Small tables with named rows and columns. After each table, cells are looked up by row and column.

Table Sedug
,Ded,Zesab,Sinub,Dupema,Setopar,Kuni,Nutoz,Nagapir,Fos
Vaz,0.57,-4.10,0.68,0.69,2.16,-1.05,5.05,-3.35,0.00
Dad,-0.37,-0.63,0.44,0.29,0.52,-1.92,-4.93,0.92,0.29
Mev,2.86,-1.45,0.24,-0.15,-0.22,-5.29,3.51,-3.32,1.20
Konelu,0.02,6.00,0.38,0.97,1.98,-2.05,7.97,5.62,0.69
Sadene,3.01,-2.21,0.23,0.08,1.20,4.83,6.53,-1.48,1.70
Dovek,1.80,-0.90,0.35,0.15,-0.17,-4.00,-0.06,2.81,0.84
Lito,0.79,3.11,0.40,-0.37,0.44,7.55,8.09,-0.44,2.15
Sas,0.28,1.34,-0.31,1.42,-1.12,-4.31,3.87,2.70,-1.47
Nef,0.14,4.90,0.73,-0.43,0.79,2.10,3.00,-0.18,1.18
Tun,-0.07,2.33,0.05,1.33,0.72,5.38,1.92,0.89,-1.13
Zos,0.19,-0.52,0.34,0.91,0.09,2.72,3.35,4.95,1.21
Sek,0.17,0.18,0.13,-0.33,1.07,-1.22,2.48,0.47,0.86
Volafiz,0.98,5.61,-0.03,1.45,-1.24,-1.52,4.01,-4.42,2.62

Tun, Fos -> -1.13
Volafiz, Nagapir -> -4.42
Nef, Sinub -> 0.73
Dad, Dupema -> 0.29
Konelu, Ded -> 0.02
Konelu, Dupema -> 0.97
Konelu, Nutoz -> 7.97
Volafiz, Dupema -> 1.45
Dovek, Nutoz -> -0.06
Mev, Fos -> 1.20
Sadene, Zesab -> -2.21
Sas, Nagapir -> 2.70
Sas, Zesab -> 1.34
Dovek, Sinub -> 0.35
Volafiz, Fos -> 2.62
Sek, Dupema -> -0.33

Tivuge =
        Pubafa  Nokinok  Vobu  Tezit  Mor  Daz  Bara  Teda  Lum
Dozuke     833       89   570    538  576  563   784   524  580
Zeve       363      665   766    794  772  401   366   778  390
Suzuz      318      836   696    775  944  368   320   720  352

Dozuke, Daz: 563
Dozuke, Bara: 784
Zeve, Pubafa: 363
Suzuz, Pubafa: 318
Zeve, Teda: 778
Suzuz, Vobu: 696
Zeve, Bara: 366

Vov:
         Momekeg  Tufoseg  Vol  Sefuzel  Vin  Tapo
Furi          13      -28   46       13  -58   -24
Zosa          13       28   10      -14  -50    -4
Lutumog       15       20   16      -10  -51   -11
Manet         16      -28   56       17  -62   -25
Pobe          34       12   27       18  -71   -29
Fil          -14      -24  -30        7   34    -7
Lar           38        5   29       22  -68   -34
Bap            5      -43   18       25   -7   -28
Vasu         -45      -11   40      -47  -40    31

What is the Momekeg of Vasu in Vov? -45
What is the Momekeg of Fil in Vov? -14
What is the Sefuzel of Bap in Vov? 25
What is the Tapo of Pobe in Vov? -29
What is the Vol of Bap in Vov? 18
What is the Vin of Bap in Vov? -7
What is the Vin of Vasu in Vov? -40
What is the Vol of Lutumog in Vov? 16
What is the Sefuzel of Manet in Vov? 17
What is the Vin of Furi in Vov? -58
What is the Sefuzel of Lutumog in Vov? -10
What is the Momekeg of Lutumog in Vov? 15
What is the Tufoseg of Lutumog in Vov? 20
What is the Vol of Zosa in Vov? 10
What is the Sefuzel of Lar in Vov? 22
What is the Vol of Manet in Vov? 56
What is the Sefuzel of Furi in Vov? 13

Table Misopir
|  | Rop | Buzuvap | Zil | Baf | Gomov |
|---|---|---|---|---|---|
| Renek | 0.69 | 0.98 | 0.83 | 0.39 | 0.40 |
| Feromop | 0.65 | 0.40 | 0.26 | 0.90 | 0.83 |
| Bik | 0.69 | 0.98 | 0.83 | 0.39 | 0.40 |
| Zam | 0.27 | 0.21 | 0.67 | 0.35 | 0.44 |
| Rimat | 0.76 | 0.57 | 0.28 | 0.92 | 0.83 |
| Siv | 0.37 | 0.10 | 0.40 | 0.64 | 0.67 |
| Lum | 0.34 | 0.47 | 0.83 | 0.24 | 0.33 |
| Mut | 0.39 | 0.58 | 0.87 | 0.23 | 0.32 |

Buzuvap of Lum: 0.47
Zil of Rimat: 0.28
Rop of Mut: 0.39
Gomov of Bik: 0.40
Rop of Zam: 0.27
Baf of Bik: 0.39
Gomov of Siv: 0.67
Buzuvap of Bik: 0.98
Baf of Lum: 0.24
Gomov of Mut: 0.32
Rop of Rimat: 0.76
Buzuvap of Zam: 0.21
Rop of Bik: 0.69
Rop of Renek: 0.69
Baf of Mut: 0.23
Zil of Renek: 0.83
Baf of Feromop: 0.90

Zat:
|  | Sef | Fir | Dag | Mepurud | Gagige | Vamaga | Lunutu | Dem | Rav | Pepi |
|---|---|---|---|---|---|---|---|---|---|---|
| Gafubav | 114 | 66 | 86 | 180 | 181 | 75 | 77 | 68 | 123 | 147 |
| Vuponon | 74 | 50 | 133 | 12 | 52 | 111 | 47 | 48 | 164 | 42 |
| Gug | 75 | 109 | 133 | 74 | 61 | 66 | 44 | 29 | 26 | 24 |
| Leviti | 59 | 148 | 23 | 72 | 58 | 79 | 83 | 36 | 42 | 165 |
| Mibe | 60 | 54 | 99 | 14 | 47 | 51 | 64 | 16 | 86 | 50 |
| Gof | 84 | 57 | 217 | 24 | 60 | 71 | 43 | 23 | 96 | 35 |
| Godafu | 137 | 53 | 63 | 35 | 59 | 67 | 19 | 55 | 35 | 26 |
| Ruz | 63 | 199 | 58 | 83 | 63 | 185 | 80 | 67 | 38 | 61 |
| Vuvidal | 55 | 140 | 84 | 61 | 58 | 203 | 165 | 88 | 68 | 59 |
| Pum | 59 | 47 | 122 | 19 | 49 | 48 | 89 | 19 | 108 | 52 |
| Vob | 67 | 36 | 31 | 41 | 50 | 56 | 50 | 177 | 48 | 35 |
| Fadi | 69 | 49 | 139 | 15 | 52 | 128 | 57 | 76 | 146 | 35 |
| Kas | 103 | 66 | 38 | 129 | 105 | 126 | 50 | 198 | 70 | 86 |

Sef of Ruz = 63
Rav of Kas = 70
Pepi of Leviti = 165
Rav of Vob = 48
Lunutu of Vuponon = 47
Vamaga of Pum = 48
Dem of Leviti = 36
Lunutu of Pum = 89
Gagige of Ruz = 63
Which row has the largest Gagige? Gafubav

